Each row below holds a small network's activations on one record, seen along a few directions.
After each row come some of the record's fields: Z, C, B, N, D, H.
Not every record has every field; a missing one is left out.
The largest differences between rows may come from other fields.
(in the rows, 500 means zero)
Strong random noise was added to every row along 7 fixed directions; ignore it. To show where, here is one row again and again, with new noise each time:
[522 359 503 531 532 465 333 623 644 537 364 703 243 524 831 689 580 572
 364 636 602 496 634 519 621]
[594 697 462 526 568 547 719 636 292 682 737 518 521 390 454 574 578 401
 749 327 786 500 355 499 745]
[451 588 424 663 328 449 579 561 558 789 323 549 291 621 517 380 382 509
 556 501 552 617 655 454 696]
[457 727 507 601 389 490 542 499 404 536 614 482 524 446 393 320 396 498
 644 543 510 448 477 482 507]
[545 689 516 663 287 431 487 442 526 509 444 510 546 411 408 219 237 615
 551 650 484 286 542 513 418]
[621 370 659 286 823 580 512 457 494  76 620 330 711 411 501 679 607 427
 269 645 536 405 617 412 104]
[523 389 556 516 492 542 433 522 641 509 404 467 425 591 537 531 558 546
 421 519 484 613 650 491 444]
[490 527 469 598 402 418 409 577 570 580 359 684 293 473 714 505 399 578
 437 698 582 380 598 491 597]
[786 375 643 470 691 575 460 488 603 292 613 413 701 401 491 597 628 570
 450 403 608 435 537 597 358]

[576 488 501 457 629 379 652 514 564 664 315 622 404 497 521 515 562 535
 510 471 641 427 593 516 626]
Z=z1 C=c2 B=b2 N=n3 D=d2 H=h2
[ 97 554 451 242 409 421 487 521 415 503 399 523 272 604 523 574 560 297
 306 889 411 599 541 288 393]
Z=z1 C=c1 B=b1 N=n5 D=d2 H=h2
[604 626 561 444 713 479 625 454 307 278 783 395 783 405 329 509 610 341
 527 413 626 492 452 500 438]
Z=z1 C=c2 B=b1 N=n5
[505 483 382 482 354 514 584 529 426 680 502 508 478 419 534 541 427 409
 563 414 602 462 323 445 634]
Z=z2 C=c2 B=b1 N=n4
[222 454 514 531 279 701 133 533 462 374 684 490 375 582 641 503 562 619
 552 634 210 701 376 542 393]
Z=z2 C=c1 B=b2 N=n5 D=d1 H=h2
[331 496 441 498 321 619 359 505 493 525 612 441 456 565 510 452 512 416
 480 519 337 671 372 485 429]
Z=z2 C=c1 B=b1 N=n5 D=d1 H=h1
[636 477 509 457 598 447 580 532 522 562 481 553 532 437 464 601 656 476
 473 439 703 489 494 533 629]
Z=z1 C=c2 B=b1 N=n3
[726 409 661 490 742 601 499 505 547 288 553 390 673 461 446 618 649 618
 471 408 558 484 619 562 321]
Z=z2 C=c2 B=b2 N=n3
[564 413 529 446 519 525 478 507 495 485 461 595 446 347 629 596 444 648
 572 515 488 224 396 502 458]
Z=z2 C=c2 B=b2 N=n2
[544 659 524 591 445 509 586 413 471 538 487 462 602 489 310 325 420 606
 613 507 456 388 510 520 406]
Z=z2 C=c2 B=b2 N=n3 D=d1 H=h1
[374 532 488 494 569 476 607 542 460 539 398 515 378 571 513 530 432 429
 491 580 423 500 608 364 507]
Z=z2 C=c1 B=b1 N=n2
[193 702 549 519 309 504 344 457 351 445 622 603 416 371 526 301 364 670
 832 600 216 236 266 498 383]
Z=z2 C=c2 B=b2 N=n2 D=d2 H=h2
[657 452 385 554 517 501 681 651 515 652 256 599 321 473 751 644 288 532
 422 585 720 398 691 392 640]
Z=z2 C=c2 B=b2 N=n4 D=d2 H=h2
[483 693 367 630 892 388 637 531 311 316 686 536 433 551 730 575 514 197
 420 480 596 698 772 406 739]
Z=z2 C=c2 B=b1 N=n3
[618 361 623 457 585 530 449 376 676 403 422 470 651 437 443 450 532 700
 524 391 396 261 456 577 307]
Z=z1 C=c2 B=b2 N=n1 D=d2 H=h1
[413 492 567 456 506 524 432 510 488 428 583 468 510 526 491 487 559 523
 575 439 378 588 493 476 452]
Z=z1 C=c2 B=b2 N=n4 D=d2 H=h2
[759 362 504 541 465 374 434 460 656 504 319 635 545 337 627 545 377 586
 352 529 639 218 531 605 530]
Z=z2 C=c2 B=b1 N=n4
[328 543 570 406 317 474 175 452 539 356 546 584 514 417 478 435 600 602
 452 773 367 366 349 592 349]
Z=z1 C=c1 B=b1 N=n3 D=d2 H=h2
[449 669 464 546 567 299 427 506 396 444 676 721 465 340 689 465 507 412
 558 536 533 366 369 574 775]
Z=z1 C=c1 B=b1 N=n4
[790 541 453 615 908 261 712 339 515 342 688 393 761 475 496 448 486 230
 402 176 704 621 722 595 724]
Z=z2 C=c2 B=b1 N=n5 D=d1 H=h2
[219 584 540 500 289 457 234 389 508 332 568 571 472 413 520 273 369 580
 572 668 143 266 291 493 304]
Z=z2 C=c1 B=b1 N=n2 D=d2 H=h1
[598 415 474 430 739 539 515 527 462 366 665 463 559 480 636 714 646 330
 417 405 595 628 489 488 507]
Z=z2 C=c2 B=b1 N=n5 D=d1 H=h2
[476 754 450 430 571 534 751 486 191 385 641 374 643 378 349 432 333 369
 529 623 580 328 412 344 362]
Z=z2 C=c1 B=b2 N=n3
[543 450 497 598 649 394 650 364 644 531 557 318 591 727 320 316 616 332
 508 114 357 953 729 581 676]
Z=z1 C=c1 B=b1 N=n4 D=d1 H=h2
[522 381 489 526 222 565 639 403 686 644 155 321 533 655 257 285 235 597
 403 556 365 483 661 358 235]
Z=z2 C=c2 B=b2 N=n4 D=d2 H=h2
[679 443 480 567 544 357 502 428 705 471 280 520 502 587 526 416 464 501
 339 497 520 606 783 560 550]
Z=z1 C=c2 B=b1 N=n5 D=d2 H=h2
[330 461 515 401 953 347 383 520 413 251 694 709 325 450 913 722 675 383
 464 471 386 484 562 450 671]
Z=z1 C=c2 B=b2 N=n2
[392 453 453 404 288 615 462 652 425 779 503 584 354 480 523 693 601 457
 579 470 587 538 249 487 632]
Z=z2 C=c1 B=b1 N=n4
[608 410 475 404 391 450 432 473 591 421 321 503 561 418 446 502 370 540
 242 744 561 325 485 489 285]
Z=z1 C=c1 B=b1 N=n3 D=d1 H=h2
[508 735 520 686 523 286 371 305 460 197 640 495 671 370 499 185 263 441
 434 681 367 327 616 547 418]
Z=z2 C=c2 B=b1 N=n5
[675 494 413 437 551 547 745 546 403 574 522 467 598 423 475 628 473 369
 511 418 728 393 418 422 529]
Z=z2 C=c2 B=b1 N=n4 D=d2 H=h2
[392 636 468 553 478 336 350 484 469 246 500 613 457 466 660 405 363 449
 290 903 478 404 656 472 475]
Z=z1 C=c1 B=b1 N=n5 D=d2 H=h2
[712 536 466 572 369 689 623 652 441 661 568 469 525 454 431 608 482 596
 616 430 728 515 376 534 592]
Z=z2 C=c1 B=b2 N=n5 D=d1 H=h2
[382 806 404 561 288 587 761 599 281 669 454 436 433 509 330 397 275 521
 642 714 571 411 440 307 455]
Z=z2 C=c1 B=b2 N=n3 D=d1 H=h2
[167 619 514 676 439 442 255 383 575 368 559 457 373 719 497 227 454 475
 472 568 129 788 734 464 421]
Z=z2 C=c2 B=b2 N=n3 D=d1 H=h2
[587 397 489 562 545 567 644 527 592 552 346 401 446 689 491 539 453 486
 387 403 548 710 711 459 502]
Z=z2 C=c1 B=b2 N=n5 D=d1 H=h2

Which values does each new row have?
[602 478 442 440 588 383 632 550 495 568 387 526 478 480 542 607 503 380
 347 540 698 498 601 422 599]
Z=z1 C=c2 B=b1 N=n5
[535 467 507 533 258 543 347 436 577 557 488 458 587 478 396 393 480 535
 512 494 527 537 391 633 508]
Z=z2 C=c1 B=b1 N=n5 D=d2 H=h2
[459 634 387 738 430 356 427 515 522 505 456 598 331 549 701 384 335 427
 402 599 503 587 694 517 754]
Z=z2 C=c1 B=b1 N=n5
[410 414 498 384 571 542 484 504 484 473 576 422 503 621 489 597 731 379
 488 406 469 740 487 462 486]
Z=z1 C=c2 B=b1 N=n5 D=d2 H=h2
[404 714 641 552 587 576 487 568 392 457 679 490 469 599 335 503 749 572
 722 508 466 659 586 582 517]
Z=z2 C=c1 B=b2 N=n3 D=d2 H=h2
[213 339 501 331 504 552 567 573 538 587 194 489 243 677 581 698 519 429
 325 708 362 621 699 228 352]
Z=z2 C=c2 B=b1 N=n2
[422 613 556 706 120 526 191 437 586 528 454 595 480 470 467 207 323 771
 611 668 270 339 402 582 379]
Z=z2 C=c2 B=b2 N=n5
[353 564 613 448 426 564 183 612 395 507 920 675 474 386 511 588 881 542
 790 385 414 566  93 679 675]
Z=z1 C=c1 B=b1 N=n4
[477 193 686 175 648 642 374 505 579 331 576 401 579 524 427 758 907 474
 387 473 388 659 403 518 258]
Z=z1 C=c1 B=b1 N=n4
[647 523 426 595 405 456 577 564 537 629 346 597 441 524 520 527 410 519
 419 657 688 436 567 516 597]
Z=z2 C=c1 B=b1 N=n5 D=d1 H=h2
[488 504 533 413 505 619 482 458 397 423 719 310 710 495 329 499 618 394
 563 430 505 625 369 547 413]
Z=z2 C=c1 B=b1 N=n5 D=d2 H=h2
[600 371 417 462 468 552 538 572 521 618 492 462 539 462 572 649 495 443
 420 462 672 558 455 489 548]
Z=z2 C=c2 B=b1 N=n5 D=d1 H=h2
[562 283 564 301 583 570 666 508 574 528 308 347 545 573 331 610 558 496
 422 436 442 521 552 388 303]
Z=z1 C=c1 B=b1 N=n2
[510 384 534 357 205 605 515 466 583 638 298 438 559 478 335 476 406 639
 451 632 519 343 273 450 264]
Z=z1 C=c1 B=b2 N=n5 D=d1 H=h2
[714 388 520 469 430 505 601 437 572 606 352 392 657 451 373 494 447 503
 431 418 647 425 445 570 464]
Z=z2 C=c1 B=b1 N=n5
[480 474 414 405 394 546 694 529 433 720 388 368 492 531 382 499 365 387
 480 504 626 541 476 332 462]
Z=z2 C=c2 B=b2 N=n5 D=d2 H=h2
[574 409 534 568 613 510 296 472 604 171 563 495 598 504 681 551 464 483
 222 663 460 538 677 563 374]
Z=z2 C=c1 B=b1 N=n5 D=d1 H=h2
[675 583 492 659 605 575 583 614 400 596 691 551 502 522 532 579 618 495
 671 203 700 644 479 630 820]
Z=z2 C=c1 B=b2 N=n5
